Each row below holds a small network's activations on one record, seen along a few directions.
Here are examples, each followed by its value of one field, L.
Other fields move the rows too, some of them a lot.
In the rows, 500 means zero.
Strong random noise was added to every row along 2 fixed directions; ignore it. To show where, here is one row again and again, with new noise each time:
[470 417 517 419 519 481 466 400 535 599 538 356 553 522 550 407]
[495 385 545 666 498 574 634 400 579 536 394 502 407 440 493 486]
[581 552 525 461 462 539 407 539 426 518 472 413 535 494 509 537]
[589 608 506 285 464 484 267 572 367 546 565 318 641 549 543 509]

[318 415 464 499 719 560 332 360 616 560 493 379 340 398 747 252] -> l8
[710 774 511 359 436 466 280 712 376 454 548 473 560 592 448 451] -> l5
[558 636 586 395 494 366 490 458 666 483 677 475 649 560 473 352] -> l3
[606 647 545 566 431 567 420 766 389 411 409 614 443 494 359 654] -> l4
[367 789 601 508 733 580 345 581 566 411 686 453 559 319 539 517] -> l1
[534 497 439 497 609 377 417 459 402 707 313 743 449 372 348 551] -> l7
[496 578 473 676 477 433 612 451 605 498 577 608 526 481 469 453] -> l3
[487 667 389 172 412 332 299 603 545 489 614 371 570 748 565 312] -> l2
[646 664 388 303 557 394 252 607 245 766 399 614 616 414 523 647] -> l7
[495 708 556 559 400 465 659 543 743 221 740 432 631 638 461 303] -> l6
[804 755 550 445 512 651 365 654 467 199 503 486 605 629 521 651] -> l4
[585 740 440 367 338 487 425 685 444 414 345 622 400 575 357 448] -> l2
[355 543 400 502 656 634 334 476 591 475 413 432 340 353 635 397] -> l8
[583 594 434 600 444 561 563 519 569 422 417 581 479 471 435 434] -> l5
[548 735 645 608 386 542 744 606 694 257 608 537 565 578 402 325] -> l6

Here are new rows. What is L for each?
[500 577 482 374 417 425 579 568 590 465 424 616 418 562 559 354] -> l2
[493 766 598 435 409 505 687 658 748 285 710 395 695 677 415 275] -> l6
[482 484 319 371 627 292 267 418 398 817 501 521 573 504 487 497] -> l7
[470 498 448 582 517 399 481 335 523 522 492 485 438 510 555 432] -> l5
[447 571 439 292 463 391 249 563 341 628 600 351 600 525 553 567] -> l4
[559 615 602 668 479 513 777 622 828 391 514 657 496 512 261 388] -> l3
[626 597 461 494 485 433 422 567 502 459 572 448 546 542 608 379] -> l5
[407 356 310 367 674 261 347 269 466 890 534 483 560 516 516 398] -> l7
